A small network was trained on invented records. Each row is its activation on one of them, seen along a few directions.
After each row come some of the record's fields: Nede, Zete, Nozu, Tunos, Kiluv, Gobup, Lizam.
A field that a record lacks is written none.
The largest differences between rows may come from other fields.
(in the rows, 500 means zero)
Strong random noise was added to every row along 3 fixed directions; ignore it. To show where, here is one row again and again, with new noise each time:
520; 224; 405; 467; 462; 456; 135; 385; 461; 458; 774; 570; 370; 599; 765; 499; 424; 358; 410; 412; 347; 546
565; 462; 320; 379; 452; 386; 372; 467; 476; 314; 613; 555; 347; 395; 520; 520; 533; 407; 474; 574; 421; 441
553; 272; 525; 590; 513; 455; 417; 633; 413; 450; 533; 519; 435; 538; 576; 477; 512; 446; 405; 547; 470; 415
522; 725; 488; 240; 746; 287; 642; 496; 560; 364; 500; 519; 458; 385; 520; 488; 431; 536; 567; 756; 430; 414
597; 389; 332; 501; 379; 422; 430; 594; 419; 296; 522; 540; 346; 370; 420; 518; 616; 410; 437; 582; 486; 379

580; 704; 226; 387; 254; 546; 493; 419; 539; 366; 503; 482; 423; 331; 321; 537; 551; 466; 631; 461; 566; 490 : Nede: h2 / Zete: e1 / Nozu: c2 / Tunos: p1 / Kiluv: n2 / Gobup: t2 / Lizam: y2
555; 658; 606; 519; 599; 450; 776; 696; 508; 470; 339; 424; 561; 449; 354; 464; 486; 588; 548; 655; 583; 376 : Nede: h2 / Zete: e2 / Nozu: c2 / Tunos: p1 / Kiluv: n2 / Gobup: t2 / Lizam: y2
366; 214; 566; 534; 435; 507; 338; 449; 522; 545; 565; 481; 400; 649; 725; 456; 507; 432; 457; 388; 455; 566 : Nede: h1 / Zete: none / Nozu: c1 / Tunos: none / Kiluv: n6 / Gobup: t1 / Lizam: y2
511; 326; 681; 654; 525; 527; 514; 665; 468; 612; 462; 419; 543; 681; 628; 413; 392; 513; 498; 475; 535; 445 : Nede: h3 / Zete: e1 / Nozu: c1 / Tunos: none / Kiluv: n2 / Gobup: t1 / Lizam: y1
588; 463; 416; 616; 482; 526; 469; 554; 373; 434; 521; 600; 537; 393; 303; 603; 621; 464; 342; 504; 509; 488 : Nede: h2 / Zete: none / Nozu: c2 / Tunos: p1 / Kiluv: n1 / Gobup: t1 / Lizam: y1
421; 374; 564; 457; 528; 459; 482; 450; 535; 458; 530; 447; 398; 610; 639; 475; 488; 471; 535; 470; 493; 502 : Nede: h2 / Zete: e1 / Nozu: c2 / Tunos: p2 / Kiluv: n2 / Gobup: t1 / Lizam: y1
513; 455; 451; 502; 374; 520; 392; 477; 524; 492; 560; 443; 450; 562; 594; 440; 412; 444; 551; 420; 504; 497 : Nede: h4 / Zete: none / Nozu: none / Tunos: none / Kiluv: n3 / Gobup: t2 / Lizam: y1
517; 102; 366; 662; 145; 631; 59; 413; 436; 529; 740; 483; 364; 670; 720; 464; 459; 310; 427; 195; 450; 566 : Nede: h4 / Zete: none / Nozu: none / Tunos: none / Kiluv: n3 / Gobup: t2 / Lizam: y1
547; 489; 468; 576; 350; 500; 570; 639; 475; 429; 400; 424; 447; 466; 411; 449; 535; 472; 533; 522; 586; 390 : Nede: h4 / Zete: none / Nozu: none / Tunos: none / Kiluv: n3 / Gobup: t1 / Lizam: y1
573; 577; 340; 379; 462; 427; 378; 410; 527; 396; 658; 518; 433; 452; 518; 519; 436; 432; 535; 513; 435; 493 : Nede: h2 / Zete: e2 / Nozu: c1 / Tunos: none / Kiluv: n2 / Gobup: t1 / Lizam: y2
556; 604; 283; 438; 243; 512; 448; 456; 532; 379; 518; 456; 406; 394; 403; 495; 536; 442; 607; 454; 546; 468 : Nede: h1 / Zete: none / Nozu: c1 / Tunos: none / Kiluv: n3 / Gobup: t2 / Lizam: y2
651; 259; 280; 678; 398; 576; 150; 434; 352; 471; 766; 674; 508; 485; 448; 639; 573; 365; 292; 349; 425; 575 : Nede: h2 / Zete: e2 / Nozu: c2 / Tunos: p1 / Kiluv: n2 / Gobup: t1 / Lizam: y1
549; 456; 448; 730; 420; 622; 728; 697; 355; 426; 272; 597; 556; 304; 62; 638; 839; 551; 349; 562; 651; 428 : Nede: h2 / Zete: e2 / Nozu: c2 / Tunos: p1 / Kiluv: n2 / Gobup: t2 / Lizam: y1
477; 367; 508; 523; 449; 480; 350; 470; 521; 534; 590; 460; 458; 610; 667; 442; 428; 459; 499; 417; 449; 523 : Nede: h1 / Zete: none / Nozu: c1 / Tunos: none / Kiluv: n6 / Gobup: t2 / Lizam: y2
542; 579; 416; 378; 487; 410; 438; 455; 550; 422; 590; 473; 441; 506; 565; 468; 393; 462; 583; 533; 454; 469 : Nede: h3 / Zete: e1 / Nozu: c1 / Tunos: none / Kiluv: n2 / Gobup: t1 / Lizam: y1
479; 426; 579; 534; 661; 492; 408; 399; 467; 585; 599; 609; 584; 537; 541; 566; 516; 509; 337; 468; 401; 606 : Nede: h2 / Zete: none / Nozu: c2 / Tunos: p1 / Kiluv: n6 / Gobup: t1 / Lizam: y1
544; 668; 144; 248; 233; 441; 307; 263; 583; 297; 674; 499; 309; 354; 494; 506; 476; 373; 630; 430; 450; 524 : Nede: h4 / Zete: none / Nozu: none / Tunos: none / Kiluv: n3 / Gobup: t2 / Lizam: y1
495; 451; 612; 540; 548; 517; 478; 533; 505; 578; 528; 459; 536; 615; 588; 458; 407; 518; 501; 474; 484; 508 : Nede: h2 / Zete: e1 / Nozu: c2 / Tunos: p1 / Kiluv: n2 / Gobup: t2 / Lizam: y2
411; 567; 622; 358; 617; 443; 573; 460; 586; 536; 449; 450; 470; 555; 675; 408; 389; 528; 588; 560; 481; 501 : Nede: h4 / Zete: none / Nozu: none / Tunos: none / Kiluv: n3 / Gobup: t2 / Lizam: y1
509; 388; 503; 496; 466; 501; 334; 460; 524; 540; 639; 461; 467; 640; 693; 447; 351; 445; 531; 415; 444; 521 : Nede: h3 / Zete: e1 / Nozu: c1 / Tunos: none / Kiluv: n2 / Gobup: t2 / Lizam: y1
466; 483; 484; 536; 549; 495; 612; 522; 466; 416; 420; 605; 496; 361; 292; 598; 718; 525; 349; 573; 518; 505 : Nede: h2 / Zete: none / Nozu: c2 / Tunos: p1 / Kiluv: n6 / Gobup: t2 / Lizam: y1
589; 575; 204; 390; 234; 452; 410; 456; 514; 278; 565; 489; 328; 347; 387; 511; 557; 397; 577; 495; 500; 428 : Nede: h3 / Zete: e1 / Nozu: c1 / Tunos: none / Kiluv: n2 / Gobup: t2 / Lizam: y1
267; 633; 524; 79; 636; 364; 370; 116; 702; 523; 634; 515; 379; 561; 875; 469; 376; 493; 629; 503; 314; 682 : Nede: h1 / Zete: none / Nozu: c1 / Tunos: none / Kiluv: n6 / Gobup: t1 / Lizam: y2
556; 805; 289; 186; 536; 331; 478; 324; 598; 322; 646; 516; 425; 352; 469; 532; 415; 473; 623; 607; 401; 489 : Nede: h2 / Zete: e2 / Nozu: c1 / Tunos: none / Kiluv: n2 / Gobup: t2 / Lizam: y2
525; 469; 366; 410; 379; 470; 292; 380; 542; 447; 675; 482; 401; 546; 628; 473; 401; 408; 561; 416; 427; 524 : Nede: h3 / Zete: e1 / Nozu: c1 / Tunos: none / Kiluv: n2 / Gobup: t1 / Lizam: y1
541; 568; 613; 664; 603; 550; 742; 672; 420; 523; 307; 544; 650; 400; 219; 564; 641; 599; 381; 591; 584; 449 : Nede: h2 / Zete: none / Nozu: c2 / Tunos: p1 / Kiluv: n4 / Gobup: t2 / Lizam: y1
494; 462; 514; 394; 592; 419; 310; 364; 542; 540; 724; 514; 493; 627; 738; 480; 315; 455; 510; 458; 363; 571 : Nede: h2 / Zete: e2 / Nozu: c1 / Tunos: none / Kiluv: n2 / Gobup: t2 / Lizam: y2
564; 354; 650; 760; 647; 557; 560; 665; 347; 583; 444; 596; 648; 513; 335; 578; 605; 549; 271; 523; 512; 480 : Nede: h2 / Zete: e2 / Nozu: c2 / Tunos: p1 / Kiluv: n2 / Gobup: t1 / Lizam: y1
457; 252; 690; 641; 521; 598; 393; 521; 474; 640; 562; 437; 533; 764; 723; 470; 422; 493; 456; 332; 482; 555 : Nede: h2 / Zete: e2 / Nozu: c2 / Tunos: p1 / Kiluv: n2 / Gobup: t2 / Lizam: y2
532; 428; 608; 638; 464; 523; 576; 681; 475; 540; 409; 402; 529; 588; 519; 403; 433; 518; 523; 503; 584; 406 : Nede: h4 / Zete: none / Nozu: none / Tunos: none / Kiluv: n3 / Gobup: t2 / Lizam: y1
519; 530; 465; 542; 344; 522; 595; 601; 500; 449; 374; 430; 462; 436; 379; 474; 579; 514; 549; 505; 590; 426 : Nede: h2 / Zete: none / Nozu: c2 / Tunos: p2 / Kiluv: n6 / Gobup: t2 / Lizam: y2
485; 617; 614; 439; 624; 429; 599; 532; 570; 546; 482; 409; 550; 581; 602; 406; 331; 546; 599; 562; 501; 463 : Nede: h4 / Zete: none / Nozu: none / Tunos: none / Kiluv: n3 / Gobup: t2 / Lizam: y1
530; 621; 509; 564; 618; 659; 505; 398; 500; 675; 543; 592; 718; 525; 432; 598; 454; 568; 488; 409; 531; 640 : Nede: h2 / Zete: e2 / Nozu: c2 / Tunos: p1 / Kiluv: n2 / Gobup: t2 / Lizam: y1
581; 578; 530; 517; 589; 441; 598; 620; 493; 474; 484; 462; 549; 492; 449; 483; 438; 526; 529; 603; 523; 411 : Nede: h2 / Zete: e2 / Nozu: c1 / Tunos: none / Kiluv: n2 / Gobup: t1 / Lizam: y2
570; 650; 342; 375; 409; 418; 508; 472; 526; 339; 539; 488; 401; 367; 384; 506; 526; 460; 553; 566; 486; 440 : Nede: h2 / Zete: e1 / Nozu: c2 / Tunos: p1 / Kiluv: n2 / Gobup: t1 / Lizam: y2
624; 485; 252; 587; 220; 634; 362; 502; 465; 444; 576; 485; 470; 448; 393; 532; 527; 421; 554; 365; 581; 494 : Nede: h2 / Zete: e2 / Nozu: c2 / Tunos: p1 / Kiluv: n2 / Gobup: t2 / Lizam: y2
503; 752; 214; 142; 403; 369; 322; 188; 639; 331; 727; 507; 341; 393; 591; 501; 391; 397; 651; 496; 382; 551 : Nede: h4 / Zete: none / Nozu: none / Tunos: none / Kiluv: n3 / Gobup: t1 / Lizam: y1
569; 688; 366; 395; 410; 420; 625; 553; 518; 319; 438; 468; 414; 323; 302; 500; 573; 495; 565; 613; 535; 388 : Nede: h2 / Zete: e1 / Nozu: c2 / Tunos: p1 / Kiluv: n2 / Gobup: t2 / Lizam: y2

Here are new rows. What are their fields?
490; 540; 687; 593; 582; 464; 750; 719; 511; 549; 282; 393; 576; 529; 444; 420; 496; 601; 544; 611; 591; 393 : Nede: h1 / Zete: none / Nozu: c1 / Tunos: none / Kiluv: n6 / Gobup: t2 / Lizam: y2
557; 404; 651; 658; 553; 474; 625; 755; 449; 532; 388; 413; 546; 596; 499; 422; 443; 537; 496; 584; 563; 364 : Nede: h3 / Zete: e1 / Nozu: c1 / Tunos: none / Kiluv: n2 / Gobup: t1 / Lizam: y1
527; 441; 725; 601; 703; 463; 599; 673; 476; 612; 470; 451; 615; 645; 600; 441; 364; 560; 484; 580; 514; 436 : Nede: h2 / Zete: e2 / Nozu: c1 / Tunos: none / Kiluv: n2 / Gobup: t1 / Lizam: y2
540; 562; 547; 536; 496; 482; 648; 644; 487; 464; 396; 442; 505; 467; 391; 472; 517; 543; 519; 575; 560; 407 : Nede: h2 / Zete: e1 / Nozu: c2 / Tunos: p1 / Kiluv: n2 / Gobup: t2 / Lizam: y2
588; 339; 452; 587; 450; 507; 314; 523; 447; 501; 660; 511; 490; 577; 586; 492; 423; 424; 448; 429; 460; 492 : Nede: h2 / Zete: e2 / Nozu: c1 / Tunos: none / Kiluv: n2 / Gobup: t2 / Lizam: y2
483; 471; 655; 577; 507; 484; 756; 739; 473; 482; 234; 419; 478; 471; 437; 403; 564; 557; 521; 628; 616; 347 : Nede: h4 / Zete: none / Nozu: none / Tunos: none / Kiluv: n3 / Gobup: t2 / Lizam: y1
525; 759; 525; 342; 616; 373; 729; 572; 574; 427; 401; 426; 503; 431; 441; 447; 418; 570; 641; 684; 527; 392 : Nede: h3 / Zete: e1 / Nozu: c1 / Tunos: none / Kiluv: n2 / Gobup: t2 / Lizam: y1
448; 698; 520; 297; 627; 367; 604; 432; 608; 468; 491; 461; 492; 464; 561; 464; 425; 546; 600; 606; 452; 488 : Nede: h1 / Zete: none / Nozu: c1 / Tunos: none / Kiluv: n6 / Gobup: t2 / Lizam: y2
464; 329; 321; 456; 251; 514; 297; 410; 514; 378; 614; 498; 308; 505; 573; 497; 548; 369; 520; 390; 472; 515 : Nede: h3 / Zete: e1 / Nozu: c1 / Tunos: none / Kiluv: n2 / Gobup: t2 / Lizam: y1
396; 525; 585; 397; 772; 472; 490; 314; 524; 557; 600; 656; 569; 507; 534; 606; 515; 534; 379; 518; 380; 650 : Nede: h2 / Zete: e2 / Nozu: c2 / Tunos: p1 / Kiluv: n2 / Gobup: t2 / Lizam: y1
456; 778; 503; 216; 639; 338; 728; 487; 613; 375; 385; 469; 423; 367; 487; 451; 466; 558; 653; 719; 485; 415 : Nede: h3 / Zete: e1 / Nozu: c1 / Tunos: none / Kiluv: n2 / Gobup: t2 / Lizam: y1
591; 523; 455; 564; 433; 465; 607; 669; 452; 399; 416; 466; 476; 418; 339; 494; 561; 504; 499; 591; 559; 370 : Nede: h2 / Zete: e2 / Nozu: c1 / Tunos: none / Kiluv: n2 / Gobup: t2 / Lizam: y2
551; 345; 190; 527; 92; 518; 248; 439; 460; 310; 583; 511; 287; 379; 418; 524; 675; 349; 464; 368; 490; 478 : Nede: h1 / Zete: none / Nozu: c1 / Tunos: none / Kiluv: n6 / Gobup: t2 / Lizam: y2
510; 779; 428; 211; 663; 394; 463; 298; 640; 486; 680; 494; 523; 502; 641; 496; 274; 508; 651; 547; 405; 562 : Nede: h2 / Zete: e2 / Nozu: c1 / Tunos: none / Kiluv: n2 / Gobup: t2 / Lizam: y2
529; 540; 560; 592; 452; 460; 734; 730; 479; 450; 263; 411; 498; 426; 335; 445; 599; 564; 526; 616; 619; 356 : Nede: h1 / Zete: none / Nozu: c1 / Tunos: none / Kiluv: n6 / Gobup: t1 / Lizam: y2
527; 542; 341; 400; 350; 458; 385; 405; 538; 402; 603; 468; 392; 465; 541; 470; 452; 417; 560; 463; 466; 484 : Nede: h4 / Zete: none / Nozu: none / Tunos: none / Kiluv: n3 / Gobup: t2 / Lizam: y1
544; 518; 455; 489; 423; 488; 503; 542; 516; 460; 501; 438; 466; 505; 498; 460; 451; 482; 569; 503; 516; 438 : Nede: h3 / Zete: e1 / Nozu: c1 / Tunos: none / Kiluv: n2 / Gobup: t2 / Lizam: y1
609; 449; 494; 593; 510; 456; 515; 662; 441; 443; 514; 475; 510; 506; 447; 482; 472; 485; 471; 572; 515; 390 : Nede: h2 / Zete: e2 / Nozu: c1 / Tunos: none / Kiluv: n2 / Gobup: t2 / Lizam: y2
367; 295; 776; 564; 620; 502; 525; 565; 518; 658; 395; 448; 510; 677; 746; 398; 463; 547; 467; 494; 488; 517 : Nede: h1 / Zete: none / Nozu: c1 / Tunos: none / Kiluv: n6 / Gobup: t1 / Lizam: y2
